These are the activations of a small network on made-up records, seen along a few directions, one row for each record.
Each row is followed by the record's values for the fields MIK, TAS, GED, GUKI, BIMI, NUM.
A field that a record lacks is left out.
The largest differences between rows may come from other fields.
In the rows, 500 means zero.
Strong random noise was added to every row along 22 fixed directions; ignore it. To show where, here is one row again and again, with new noise each time:
[305 436 406 486 371 452 433 489 514 359 522 444 505 547 552 544 506 291
 461 489 491 608 367 542 382 349 512 406 395 572 455 335 540 376 608 501
 361 488 684 553 558]
[304 523 297 513 625 374 411 450 410 415 258 562 482 401 541 358 646 586
 392 210 449 390 404 531 571 625 698 243 782 337 536 272 523 686 412 621
 514 359 506 421 367]
[385 515 272 267 182 587 592 548 561 366 421 596 492 494 585 449 597 616
 693 345 553 589 539 578 586 666 588 382 387 340 197 437 540 533 620 315
 370 314 753 416 570]
[400 448 461 450 510 633 585 446 315 499 506 583 470 623 245 363 625 434
 476 309 432 431 281 482 645 579 435 365 660 558 504 388 547 532 498 571
 644 473 628 535 601]
[435 425 398 496 338 403 294 630 641 481 533 570 518 439 284 431 570 556
 541 315 552 326 591 572 456 451 411 556 547 595 442 431 644 550 590 391
 540 528 636 374 513]
[374 623 595 627 581 689 351 553 661 402 652 407 555 477 493 593 632 614
 627 399 521 537 740 614 507 424 300 714 409 535 428 494 658 523 379 705
 297 472 503 464 312]
[617 395 427 322 401 217 245 462 432 479 489 564 517 433 596 639 517 405
 307 573 352 449 399 555 534 480 628 444 565 188 682 422 421 553 715 409
 738 331 396 452 361]
[302 580 372 446 453 414 647 302 521 352 516 645 495 473 549 320 622 642
 483 316 421 521 584 656 538 253 479 378 328 349 313 560 584 667 389 383
 524 178 742 511 510]
[544 590 382 363 482 425 603 445 667 514 660 623 422 310 538 443 475 595
 343 490 554 439 413 642 621 508 419 678 230 260 539 367 469 518 430 434
 398 420 736 519 476]
[345 581 593 591 516 288 505 308 389 467 593 544 461 604 467 630 567 554
 290 601 342 573 323 401 427 398 477 649 358 560 279 197 436 618 486 518
 378 550 585 579 551]
[518 530 614 700 553 247 314 498 359 755 577 502 396 545 339 574 601 552
 462 581 422 368 518 398 413 466 518 512 663 570 503 406 467 638 576 547
 494 560 332 378 634]
[383 523 414 470 453 243 454 417 565 660 492 581 362 520 414 624 342 652
 402 646 411 460 378 234 444 470 515 491 375 554 530 564 515 449 641 496
 625 443 520 367 547]
[235 351 659 499 613 400 497 528 518 527 482 437 415 392 596 599 467 611
 407 409 375 542 542 517 482 527 412 522 500 382 634 307 648 683 493 365
 608 412 599 461 445]
[216 426 503 326 550 799 249 550 428 590 359 582 478 421 695 428 585 478
 532 223 540 640 658 707 680 550 354 371 264 583 782 530 659 500 587 421
 462 323 835 488 594]
[487 477 228 539 478 577 601 457 626 544 481 577 445 258 291 415 329 459
 588 598 560 515 422 245 774 446 435 605 376 320 694 619 239 376 710 710
 484 530 651 630 326]
[237 571 478 630 553 346 403 485 758 292 500 495 505 489 316 657 213 603
 430 466 572 479 804 316 299 300 342 608 334 535 559 517 478 591 346 473
 581 458 536 495 439]
[615 330 388 666 558 572 306 583 519 501 462 507 541 499 573 414 547 647
 594 373 340 232 521 737 530 638 327 468 670 809 388 547 499 568 352 426
 431 515 366 627 444]
[115 474 374 408 398 532 377 627 214 654 470 560 392 304 670 403 249 605
 458 567 405 566 471 543 534 325 516 640 126 314 709 287 437 588 695 467
 521 394 706 495 497]
[529 219 509 591 389 444 626 606 712 464 549 484 430 518 345 523 560 445
 573 473 428 484 493 397 528 558 442 321 837 566 430 542 562 562 613 355
 628 480 416 552 505]
[780 523 470 405 640 344 294 357 740 576 380 559 595 465 612 546 599 396
 591 451 578 502 611 424 603 736 603 475 509 428 706 492 350 465 617 458
 285 530 515 398 738]
[555 505 733 478 463 486 384 513 271 569 448 475 646 451 544 463 571 481
 568 503 468 461 555 584 455 418 431 714 324 547 470 524 486 409 620 508
 629 758 577 462 431]
[533 369 601 401 417 425 368 703 418 534 531 404 473 498 475 525 490 315
 422 525 517 437 332 568 413 447 569 494 637 396 668 373 626 449 700 422
 611 552 466 403 467]
[559 467 378 371 461 545 515 528 392 575 549 328 521 557 383 678 381 469
 631 607 568 484 598 635 335 507 402 576 334 499 516 641 556 339 385 600
 589 387 467 421 460]
[551 329 548 474 445 521 489 543 569 564 661 553 505 489 614 481 680 512
 461 504 236 482 295 542 637 621 463 488 682 561 505 387 611 440 610 619
 654 549 363 505 403]

[675 608 676 464 515 483 454 461 667 370 495 573 592 433 476 585 340 610
 483 479 635 416 690 454 523 563 361 788 278 383 488 571 355 576 452 245
 485 644 624 537 496] : MIK is rula, GUKI is lam, BIMI is fumin
[615 427 548 511 641 720 732 493 280 646 422 401 505 586 282 585 485 526
 662 482 537 489 637 540 532 830 310 524 531 691 431 597 371 514 243 541
 587 592 449 628 571] : MIK is kezun, GUKI is lam, BIMI is fumin
[523 518 633 538 390 614 600 514 647 453 760 572 441 642 542 494 602 537
 464 568 391 556 416 520 551 413 366 502 479 648 319 568 616 452 508 476
 484 465 461 574 540] : MIK is kezun, GUKI is roki, NUM is tela
[459 353 547 433 417 424 776 421 522 660 423 510 379 415 600 635 859 489
 367 584 523 860 499 530 556 621 570 344 501 601 240 523 635 503 555 474
 454 437 612 560 375] : MIK is kezun, GUKI is lam, BIMI is fumin
[691 403 267 522 525 562 444 695 663 552 293 498 498 544 298 383 489 466
 562 478 735 431 444 389 505 714 657 504 776 746 457 438 487 530 511 485
 209 628 401 485 587] : MIK is rula, GUKI is roki, NUM is tela
[418 330 363 515 342 593 690 431 469 580 813 611 488 381 111 414 756 367
 486 451 443 599 534 598 693 419 251 620 465 516 452 309 480 512 500 709
 664 492 696 651 505] : MIK is kezun, GUKI is roki, NUM is tela
[630 345 473 521 701 369 489 502 387 787 463 512 458 384 161 540 550 518
 436 493 569 454 671 427 584 665 519 594 759 378 777 360 425 767 426 557
 684 465 356 435 543] : TAS is kagul, GED is torup, GUKI is roki, NUM is tela
[394 574 582 649 659 569 626 404 358 530 439 434 538 484 620 287 602 471
 645 435 490 560 559 573 477 342 516 441 427 554 454 530 488 496 410 617
 336 537 572 541 587] : MIK is kezun, GUKI is roki, NUM is tela
[624 357 538 664 480 426 702 609 368 614 512 345 358 427 497 657 286 494
 517 788 546 497 553 478 396 573 475 515 559 403 450 514 272 561 442 361
 483 536 327 659 479] : MIK is kezun, GUKI is roki, NUM is tela
[449 389 529 599 728 603 552 441 370 792 459 468 526 430 296 308 601 613
 645 429 437 448 453 416 637 466 450 622 642 637 666 575 676 525 518 765
 608 555 517 394 474] : TAS is kagul, GED is torup, GUKI is lam, BIMI is lufo
[484 749 357 492 314 636 364 646 432 336 438 597 390 609 458 463 465 568
 453 555 714 529 541 511 523 310 654 430 471 356 280 620 431 668 563 374
 222 238 460 540 422] : MIK is kezun, GUKI is roki, NUM is topen
[751 644 621 376 428 461 338 469 568 622 525 550 433 532 758 667 740 628
 530 564 557 539 713 678 550 594 544 361 445 372 410 848 603 482 551 354
 448 234 387 334 485] : MIK is kezun, GUKI is roki, NUM is tela
[448 538 499 410 686 419 516 253 695 677 410 551 456 519 508 572 538 451
 460 606 564 777 540 266 575 423 539 511 262 608 680 622 556 448 624 523
 311 390 694 456 700] : TAS is kagul, GED is torup, GUKI is roki, NUM is topen
[431 654 742 684 560 497 751 476 575 608 669 522 384 413 310 468 712 570
 495 499 624 590 657 355 574 438 442 542 592 366 449 488 545 578 433 676
 506 576 511 424 492] : TAS is taso, GED is torup, GUKI is roki, NUM is tela
[588 344 251 523 359 413 500 463 702 515 603 677 603 398 362 431 445 430
 458 532 439 433 478 385 563 677 413 609 495 736 530 274 279 349 496 644
 627 783 504 615 629] : TAS is kagul, GED is torup, GUKI is roki, NUM is topen
[494 352 415 684 433 404 553 564 805 464 524 512 482 294 351 359 424 509
 690 384 516 333 551 358 574 492 397 491 645 483 542 537 441 477 639 418
 511 649 623 509 511] : MIK is kezun, GUKI is roki, NUM is tela
[318 376 588 524 408 515 398 620 553 314 407 496 599 558 770 484 508 413
 474 387 429 607 660 575 321 473 518 292 557 715 467 437 576 460 461 434
 634 566 406 533 522] : MIK is rula, GUKI is roki, NUM is tela
[494 583 462 745 575 472 489 500 417 401 432 507 448 533 615 503 257 574
 463 550 473 336 523 504 401 571 421 437 452 631 394 443 187 575 268 384
 323 598 407 729 596] : TAS is kagul, GED is sisur, GUKI is lam, BIMI is fumin
[577 390 294 403 512 224 521 311 583 483 507 537 580 509 331 587 470 678
 433 643 293 473 413 378 485 411 533 731 503 447 410 503 535 592 509 584
 692 339 389 447 305] : MIK is rula, GUKI is lam, BIMI is lufo
[608 508 372 403 573 492 594 429 407 414 417 546 542 602 289 525 480 327
 342 502 687 603 609 503 468 484 602 427 565 417 552 465 335 660 286 509
 516 357 417 618 566] : TAS is kagul, GED is sisur, GUKI is lam, BIMI is fumin
[210 181 422 524 398 519 447 694 820 552 622 547 415 380 688 651 532 534
 344 424 362 650 601 532 472 733 370 369 611 785 579 220 659 479 433 589
 640 546 401 536 456] : MIK is rula, GUKI is roki, NUM is topen
[607 640 492 432 619 388 409 553 686 571 600 459 471 491 428 568 243 486
 445 583 715 402 669 496 333 435 499 651 338 398 774 523 512 476 371 466
 443 459 453 348 668] : MIK is kezun, GUKI is roki, NUM is topen
[510 565 547 581 618 506 286 508 545 430 449 462 634 359 804 499 392 638
 613 482 398 419 709 588 484 496 476 644 388 413 615 546 417 498 446 584
 480 541 367 481 335] : MIK is kezun, GUKI is lam, BIMI is fumin
[452 503 514 708 458 632 485 638 645 480 490 450 408 510 292 585 319 543
 655 601 601 499 691 278 504 359 346 501 514 604 478 837 425 487 585 497
 470 512 404 581 367] : MIK is rula, GUKI is roki, NUM is topen
[570 365 463 636 593 402 497 307 418 536 407 479 584 453 347 445 702 461
 585 517 455 558 670 557 539 247 445 515 544 572 411 690 462 625 522 498
 481 382 530 628 414] : TAS is kagul, GED is sisur, GUKI is roki, NUM is topen
[318 528 804 628 468 323 387 573 500 734 649 489 403 435 635 586 510 529
 537 611 420 628 894 427 362 226 493 417 426 433 683 658 571 580 644 490
 723 434 331 319 602] : MIK is kezun, GUKI is roki, NUM is topen
[516 583 471 396 519 583 213 535 794 411 676 647 404 551 593 616 508 483
 130 498 575 527 326 614 603 517 361 638 300 638 600 349 599 486 473 390
 204 412 627 612 503] : MIK is rula, GUKI is roki, NUM is tela

Here are new rows. What are their fields?
[376 702 447 517 596 376 203 338 678 232 279 495 618 578 524 649 315 491
 494 405 564 448 601 276 383 469 507 431 354 552 598 635 413 344 495 561
 484 538 552 417 453] : MIK is rula, GUKI is roki, NUM is tela
[534 422 603 469 684 517 543 388 601 412 463 561 518 596 599 380 359 546
 400 477 289 388 163 412 602 454 399 530 473 635 594 571 540 462 512 371
 564 533 547 636 511] : MIK is kezun, GUKI is roki, NUM is topen
[384 475 608 589 452 451 487 473 508 382 438 590 631 538 143 492 638 542
 480 365 535 571 653 284 508 529 471 747 608 629 284 208 447 733 529 497
 538 755 594 522 523] : MIK is rula, GUKI is roki, NUM is topen
[366 546 539 518 679 520 474 393 264 583 446 426 359 497 691 618 507 370
 223 555 553 617 394 657 459 384 493 274 390 464 679 568 507 467 362 582
 439 308 554 605 430] : MIK is rula, GUKI is lam, BIMI is lufo
[407 725 409 519 455 466 495 388 384 454 406 587 526 490 516 355 541 550
 573 544 532 585 501 379 556 287 672 556 350 348 381 494 369 544 630 608
 307 449 586 476 507] : TAS is kagul, GED is torup, GUKI is roki, NUM is topen
[250 446 460 553 424 849 461 688 592 559 602 559 268 451 235 560 453 426
 510 431 681 656 590 398 745 475 305 438 490 473 664 543 491 630 652 454
 342 332 693 638 522] : MIK is kezun, GUKI is lam, BIMI is fumin
[245 468 726 345 378 647 688 574 409 331 516 500 457 552 334 502 295 404
 555 359 497 538 384 244 589 553 465 405 565 173 692 413 533 494 697 369
 890 538 703 425 576] : MIK is kezun, GUKI is lam, BIMI is fumin
[609 406 511 492 609 598 873 459 398 472 545 402 617 439 261 338 547 387
 602 547 506 546 451 471 582 468 476 703 602 341 526 409 441 483 397 728
 637 616 473 600 395] : TAS is kagul, GED is torup, GUKI is roki, NUM is tela
[265 650 462 558 341 483 661 554 351 566 464 537 249 566 256 589 478 444
 339 586 771 687 493 361 394 426 539 376 358 586 283 413 427 568 503 408
 287 480 719 558 651] : MIK is kezun, GUKI is lam, BIMI is fumin
[641 800 537 601 455 546 240 396 635 379 473 565 453 619 364 773 557 516
 456 460 633 329 463 331 573 733 369 340 548 635 391 778 391 250 503 597
 447 619 488 480 394] : TAS is kagul, GED is torup, GUKI is roki, NUM is topen
[345 549 370 304 371 795 576 508 495 214 387 659 578 699 541 402 422 469
 508 481 513 783 514 376 639 420 602 463 367 469 398 484 427 586 552 474
 455 304 547 647 525] : MIK is kezun, GUKI is roki, NUM is tela
[281 628 553 672 458 592 387 505 395 395 534 506 580 569 433 508 502 561
 588 460 479 532 719 435 411 380 420 547 437 636 396 461 460 496 419 701
 544 585 444 496 481] : TAS is kagul, GED is torup, GUKI is roki, NUM is tela
[796 572 280 416 447 428 181 566 557 439 596 464 633 626 375 395 278 357
 618 562 536 173 321 580 367 341 551 688 445 538 635 559 457 329 603 476
 359 550 421 397 642] : MIK is rula, GUKI is lam, BIMI is fumin
